These are the activations of a small neural network, seen along a few directions. Each row is one input.
In each table, some parts of the input vary, and every possible input appears once, in random order.
Descriptions start from the smaller parts, as in this example, which fits no table here: one of 8 places around a ring, together with either a single point or one of 11 places around a ring or (one of 3 separate values, together with one of 6 places along a line).
Shared parts are said once, and a part with two or three values counts as separate values.

Other details of the inputs shift rows strongly along two fixed directions, in all tables alike. That doesn't count.

A family of inputs:
R1: 7 8 12 -11 -17 -4 -7 20 -5 -23 21 9 2 18 13
R2: -5 26 -1 -30 0 8 24 32 18 -10 -13 -11 41 30 8
R3: -10 -7 -20 6 28 -15 -4 -23 -29 -14 -24 -19 -3 4 11
R4: 6 13 -18 31 23 -17 -6 -15 -13 -39 -14 2 20 21 21
R5: -16 0 26 -55 9 -3 26 34 -4 8 16 -13 35 22 12
R6: -24 15 40 -13 -28 -8 5 42 20 -16 38 5 13 17 3
R7: 14 -21 24 -33 -28 -13 3 -4 13 8 21 24 -35 2 3
R8: 7 20 -7 29 14 6 -23 6 -15 -14 -13 -1 22 -4 15
R9: 59 17 20 -12 3 29 3 -3 5 43 26 -3 -23 -16 -4
R10: -41 20 14 -23 -31 3 15 34 25 -18 7 -2 14 14 -2
R11: -51 -8 33 -34 -18 -8 15 37 7 -7 25 -15 10 15 7
R12: -22 -4 10 -4 -19 -10 -6 34 21 7 25 5 13 10 -12
R13: 30 -13 10 -5 -14 17 -20 -15 -5 37 0 12 -28 -41 -3
R14: 16 -22 27 2 -10 13 -2 -29 17 28 16 12 -36 -32 -22
R15: -6 22 -25 7 3 21 -8 -2 -6 -6 -34 -1 8 -10 7
R16: 3 -17 -8 29 18 -24 1 -21 5 -20 -28 4 10 -6 2
R17: 34 0 17 -30 -18 8 9 25 15 53 36 3 -9 5 -14
R18: 22 -11 -14 -1 -3 -5 -9 -15 -1 26 18 21 -40 -1 -13
R19: -1 7 -3 45 22 7 -2 -19 0 -18 -1 -4 12 -1 1
R20: -5 -8 -5 28 12 -8 -18 -6 11 -8 -25 -9 32 -20 5
R21: 6 -12 6 -20 2 26 -7 -10 -25 40 10 -4 -43 -35 3
R22: -47 -13 36 -33 -17 -29 29 28 -1 -20 20 -7 -6 36 -2
R23: -25 0 -2 -4 -16 -16 -12 42 2 -4 4 8 36 29 4
R24: 18 -17 -19 9 4 -9 -20 -9 -9 -17 -30 -1 17 -8 16
R25: -11 -9 -18 28 15 -26 5 2 4 -11 -6 9 8 15 -14
R26: 22 14 -13 -16 -14 18 4 -38 -4 15 0 14 -54 -19 -17
R27: 57 -8 14 -15 -1 19 0 -15 10 54 4 -1 -14 -32 -4
R28: -36 13 18 -15 -26 8 24 6 20 -15 9 2 1 21 -15
R29: 4 15 -30 27 15 6 14 -39 -5 -11 -31 0 -16 -17 -13
R30: -32 -12 -7 27 29 0 7 -17 -13 -13 -19 -30 14 1 5
R31: 24 10 -12 -28 -25 30 -2 -15 -4 15 5 12 -51 -25 -11
R32: 7 8 -9 42 22 -11 8 -20 -8 -26 -7 6 3 3 5
R33: -3 -11 -28 -1 25 0 -14 -14 -34 -13 -24 -21 6 -9 13
R34: 16 -9 -42 22 12 -4 -22 -4 -14 0 -14 3 8 0 3
R35: -17 -9 -25 49 30 -8 -11 -8 4 -12 -18 -6 33 10 -13
Each input here is: one of 5 separate values, together with either a single point or one of 6 places around a ring.
Change only the choice among 5 separate values in R31. List by row number the other rows that result. -> R1, R24, R33, R34
List by row number the other rows that have the choice among 5 separate values in common with R5. -> R3, R11, R21, R22, R30, R33

A family of inputs:
R36: 29 -4 -17 2 7 12 -9 -19 0 24 -7 5 -8 -7 -4
R37: 14 -12 0 -7 10 6 7 1 -7 24 6 -2 -6 -13 -2
R38: 1 4 8 -22 -11 -4 7 17 1 1 -1 0 20 23 -4
R39: -25 -10 11 -21 -12 -12 7 15 1 -13 10 -4 -9 20 -2
R40: -12 -9 29 -15 -23 -13 7 -2 8 6 17 20 -23 -2 -5
R41: -6 -7 7 -12 -11 -18 -6 21 0 -4 15 -2 15 10 2
R42: 5 4 -6 5 -6 2 0 -7 -9 1 -1 15 -26 -6 -4
R43: -1 6 16 -27 -17 4 7 15 0 2 0 -4 15 15 -1
R44: 6 -12 1 21 3 -4 -7 -22 -6 1 -12 7 -18 -16 -4
R45: 3 4 9 -11 -10 -15 3 17 14 -12 11 3 11 16 8
R46: -6 -10 6 -15 -4 -18 3 22 2 3 13 -1 17 14 1
R47: 8 2 -12 -1 -3 7 -10 0 0 -9 -11 3 15 4 10
R48: -11 4 -13 24 29 -6 1 12 -3 -9 -20 -10 43 17 11
R49: -10 -4 10 -15 -13 -8 -6 22 -2 -9 12 -4 15 6 8
R50: -14 -8 28 -36 -17 -1 19 33 4 4 22 0 9 11 7
R51: -15 -1 30 -50 -39 7 5 33 32 21 30 23 -17 -9 -23
R52: -5 -3 -4 -3 6 7 2 -18 -1 3 3 -7 -19 -5 -5
R53: -22 2 -5 -2 10 -3 6 -9 -2 -19 -2 -11 14 11 1
R54: 16 4 26 -31 -20 -7 9 13 17 20 32 10 -22 7 -8
R55: 5 4 -8 9 -4 9 1 -7 -4 -2 8 7 -25 -5 -12
R56: -11 1 -14 13 17 -5 -7 12 -12 -22 -23 -18 41 1 19
R57: 24 7 -7 -2 -1 22 -10 -15 -10 14 -12 -3 -9 -19 0
R58: -17 -14 17 2 -14 -18 5 10 8 -17 5 4 1 15 -6
R59: 2 9 -7 8 -2 7 5 -10 1 -1 8 7 -20 -3 -10
R60: 27 3 -8 7 7 13 -6 -15 3 5 -1 3 -16 -21 9
R61: -11 10 -15 12 4 -11 3 -6 -9 -12 -13 12 0 0 6
R62: 3 11 -6 7 -1 11 7 -16 -2 0 11 8 -16 -7 -12
R63: -17 -9 -9 33 13 -16 -4 -5 1 -34 -22 -9 30 13 2
R64: 30 9 -2 6 18 6 3 -14 -3 18 -6 -5 -11 -17 -6
R65: 30 -4 -18 4 1 14 -13 -18 0 16 -5 9 -11 -11 1
R66: -24 -5 9 -19 -8 -14 4 8 -5 -14 0 0 -5 18 5
R67: -1 12 17 -18 -10 -2 9 19 9 -14 5 -1 9 8 11
R68: 18 -3 -11 19 18 9 -10 -10 -1 27 4 3 -9 -12 -3
R69: 12 0 3 8 -2 6 -15 0 0 20 15 4 -10 -8 -5
R70: -19 13 2 13 9 -1 -9 18 -4 -18 -13 -13 38 14 15
R71: 3 6 -20 12 -4 12 3 -7 8 24 -18 -18 -8 -19 -4
R72: 15 6 -4 16 6 16 -21 -10 -7 16 5 -1 -11 -20 0
R73: -17 -1 -14 4 16 -10 -2 -16 -13 -9 -19 -3 0 -3 10
R74: 5 0 -10 10 -3 3 2 -5 -6 0 3 9 -27 -5 -9
R75: 2 -7 -14 9 14 10 -6 -24 -10 2 -5 -10 -23 -12 -7
R76: 1 -10 7 14 -2 2 3 -19 9 2 6 4 -16 -8 -9
R77: -20 -4 -8 31 16 -12 4 -13 5 -32 -18 -7 38 10 3
R78: -2 14 -7 12 22 -8 7 5 0 -23 -28 -17 39 9 15
R79: 7 4 5 8 12 19 -1 -3 -4 21 -1 -5 -2 -11 3
What do these inputs look like to the network? -> either one of 2 separate values or (one of 3 separate values, together with one of 6 places along a line) or (one of 4 separate values, together with one of 6 places around a ring)
Which of the alternatives is R64? -> one of 4 separate values, together with one of 6 places around a ring
Change only the place on the ring of 6 in R60. List by row number the other rows that result. -> R45, R54, R64, R67, R78

A family of inputs:
R80: -23 -2 -14 14 27 -4 -3 1 -10 -30 -36 -29 47 1 21
R81: 20 -6 -4 11 25 22 -4 -20 -15 29 8 -11 -18 -31 -1
R82: 3 13 31 -20 -33 -4 11 37 19 3 32 12 3 20 -4
R83: -11 8 -12 39 26 -7 -9 9 3 -20 -25 -20 55 17 11
R84: -27 4 -11 43 29 -19 9 -15 3 -41 -30 -10 35 21 -1
R85: 40 -2 -13 8 19 19 -13 -25 -23 24 -1 3 -22 -22 3
R86: -9 -13 33 -28 -31 -24 20 6 9 -13 32 21 -20 32 -8
R87: -15 -3 31 -18 -28 0 2 31 29 13 25 12 12 13 -11
R88: -3 6 26 -22 -38 -4 6 38 29 6 25 23 9 14 -10
R89: 25 -8 -15 -14 14 18 1 -25 -15 44 -7 -7 -39 -33 -7
R90: 9 4 -14 19 -9 23 -7 -31 -4 15 4 17 -60 -37 -14
R91: -15 7 34 -18 -30 -13 29 13 23 -16 32 23 -21 25 -14
R92: -25 -16 40 -22 -20 -19 26 9 15 -8 36 7 -17 20 -17
R93: 3 19 -28 21 28 -8 -9 4 -10 -33 -25 -12 48 19 20
R94: -14 -17 31 -25 -24 -6 2 32 25 16 32 8 7 7 -9
R95: 36 -2 -8 14 2 9 4 -48 4 15 12 16 -57 -24 -15
R96: -7 -16 29 -29 -27 -18 -3 32 18 17 26 15 3 10 -3
R97: -45 -14 27 -24 -31 -11 7 18 3 -11 30 5 -20 9 -13
R98: 24 9 -4 18 23 31 -4 -26 -11 31 3 -6 -21 -31 -3
R99: -39 -9 -24 26 16 -28 -12 -1 -18 -39 -31 -7 24 12 11
R100: 42 8 -8 -9 -3 31 -12 -31 -8 26 -2 3 -46 -41 -1
R101: -27 3 -5 -6 -24 -12 -3 8 4 -30 8 13 -11 18 0
R102: -18 -5 18 -28 -7 -13 3 19 -4 -12 -4 -7 13 9 17
R103: 14 5 -19 16 2 -7 -18 4 11 -5 -14 7 28 0 1
R104: -12 10 -3 8 9 12 0 -7 -4 -9 -22 -17 22 -7 11
R105: -13 11 -19 3 16 12 11 -4 -2 3 -24 -20 22 3 1
R106: 30 -6 -9 10 27 12 -10 -22 -21 30 1 -4 -22 -30 6
R107: 44 -15 -12 12 -1 14 -21 -21 -1 39 1 17 -21 -32 -9
R108: -41 2 3 10 -10 -4 0 1 1 -20 -1 1 -3 8 -7
R109: -8 -11 37 -24 -19 -5 8 32 15 12 38 -2 1 13 -4
R110: 14 10 1 1 -9 -10 -6 18 8 -9 8 2 18 17 4
R111: -7 2 -23 9 20 -9 -10 0 -17 -36 -43 -16 46 12 25
R112: 17 -7 -13 -8 17 28 6 -26 -9 42 -3 -15 -33 -37 -13
R113: -19 -16 37 -27 -22 -30 22 9 10 -7 32 15 -20 24 -8
R114: 34 12 -32 -4 14 26 -4 -29 -7 24 -17 -5 -28 -24 -7
R115: 7 -14 -17 13 -3 8 -17 -31 -18 6 -3 13 -47 -22 -7
R116: -11 23 -37 16 25 1 9 5 -5 -24 -46 -17 44 13 10
R117: 2 -9 9 1 2 -19 -5 19 0 2 5 -5 18 11 10
R118: -6 -3 16 -54 -28 -2 18 25 1 8 16 5 -7 26 -3
R119: 28 15 -10 6 5 30 -4 -23 -7 15 -15 0 -25 -37 1
R120: -5 26 -25 31 30 -4 -1 7 -10 -32 -29 -12 53 15 19
R121: 7 -2 -23 31 23 -19 -15 8 -10 -25 -29 -12 52 21 18
The inputs of R111 and R102 match in every part but one. If R118 is changed in the same way as R111 into R102, which row does it become? -> R89
The inputs of R108 and R90 match in every part but one. If R98 is changed in the same way as R108 into R90, which row does it become? -> R120
What do these inputs look like to the network? -> one of 6 places around a ring, together with either one of 2 separate values or one of 5 places along a line
List by row number the other rows that have the place on the ring of 6 in common with R109. -> R80, R81, R92, R94, R97, R112
Change only the choice among 2 separate values in R115. List by row number the other rows that result. -> R86
Change only the place on the ring of 6 in R107. List by row number the other rows that result. -> R87, R88, R94, R96, R103
Change only the place on the ring of 6 in R109. List by row number the other rows that result. -> R82, R83, R110, R117, R121

A family of inputs:
R122: -26 -11 28 -23 -28 12 14 -5 11 24 26 5 -49 -22 -24
R123: -20 -16 4 29 21 -18 -11 11 -1 -19 -10 -18 45 8 11
R124: -20 6 -25 3 3 -19 -3 -3 -15 -49 -23 -1 12 22 14
R125: 43 17 -15 7 11 26 -4 -24 -1 23 -12 -3 -12 -23 -1
R126: -30 -3 -23 3 11 -18 -3 -6 -23 -41 -25 -10 15 23 14
R127: -6 -4 -12 7 12 -17 -10 18 -11 -10 -18 -6 35 16 14
R128: 30 -4 -9 36 11 8 -17 -19 2 15 9 6 -17 -24 -6
R129: -7 26 34 -44 -37 10 15 37 15 -4 25 10 8 20 3
R130: -12 -12 -6 4 16 -19 -11 17 -11 -10 -23 -14 38 7 18
R131: 46 16 -25 11 21 29 -6 -26 -5 29 -11 -7 -19 -30 -2
R132: 5 3 33 -42 -19 31 11 13 0 38 28 -4 -28 -23 -2
R133: -17 6 -21 3 -2 -16 -3 -8 -14 -50 -26 3 12 22 13
R134: 36 5 -14 1 19 32 -1 -23 -10 40 -4 -13 -20 -28 -4
R135: -15 -8 -8 38 23 -17 -13 8 -3 -21 -11 -13 46 16 7
R136: 3 -23 32 -28 -21 5 -5 8 9 38 34 10 -31 -18 -12
R137: -6 -2 -16 2 19 -12 2 14 -4 -11 -21 -15 47 22 9
R138: -33 -7 39 -23 -21 -23 28 15 9 -13 36 11 -16 34 -11
R139: 2 2 0 25 9 -10 10 -25 3 -19 -4 11 -14 6 -6
R140: -3 1 1 29 2 -17 -10 11 10 -28 -4 3 38 19 7
R141: -38 -15 30 -55 -32 -16 13 17 -8 -16 24 1 -23 20 7
R142: 34 25 -13 3 9 37 -6 -15 -7 28 -1 -2 -25 -35 -1
R143: 13 -5 31 -45 -15 22 15 9 5 41 28 -8 -27 -14 -5
R144: 8 -16 -12 41 40 1 3 -53 -17 10 -15 -11 -28 -34 -6
R145: 7 -13 -4 -8 18 1 0 -1 -3 16 -12 -15 15 -8 3
R146: -37 8 28 -25 -48 -3 18 21 26 -18 23 21 -15 23 -18
R147: 24 -13 -17 24 16 12 -19 -23 -7 31 -4 3 -16 -30 -8
R148: -11 1 -11 14 0 -20 -10 19 10 -22 -8 5 38 20 8
R149: 5 5 -10 8 -1 -18 -10 16 0 -21 -19 6 34 17 14
R150: 39 1 -20 15 9 8 -18 -16 -9 24 -7 9 -23 -28 1
R151: 30 0 16 -37 -25 9 9 9 12 32 32 15 -30 -5 -12
R152: -50 -1 28 -27 -38 -6 19 25 18 -7 27 9 -14 22 -19
R153: -19 15 33 -47 -27 12 17 41 6 7 29 -1 8 20 3
R154: 34 -4 -15 25 4 13 -19 -26 3 22 -5 15 -19 -28 -7
R155: 4 8 -13 2 5 -14 2 12 7 -21 -21 -2 45 24 9
R156: 3 7 -31 39 11 19 -5 -37 0 4 -19 3 -31 -32 -15
R157: -18 5 -15 36 25 -25 10 -11 0 -42 -17 -2 20 22 4
The inputs of R150 and R130 match in every part but one. If R124 is changed in the same way as R150 into R130, which row does it become? -> R141
What do these inputs look like to the network? -> one of 4 places along a line, together with either one of 3 separate values or one of 6 places along a line
List by row number the other rows that have the place on the line of 4 in common with R147. -> R126, R127, R134, R135, R137, R138, R152, R153
Start at R123 and move only the place on the line of 6, one step at a time. The first step leads to R136. Which rows follow, in order? -> R130, R145, R143, R132
Change only the choice among 3 separate values in R122. List by row number the other rows that result. -> R141, R144
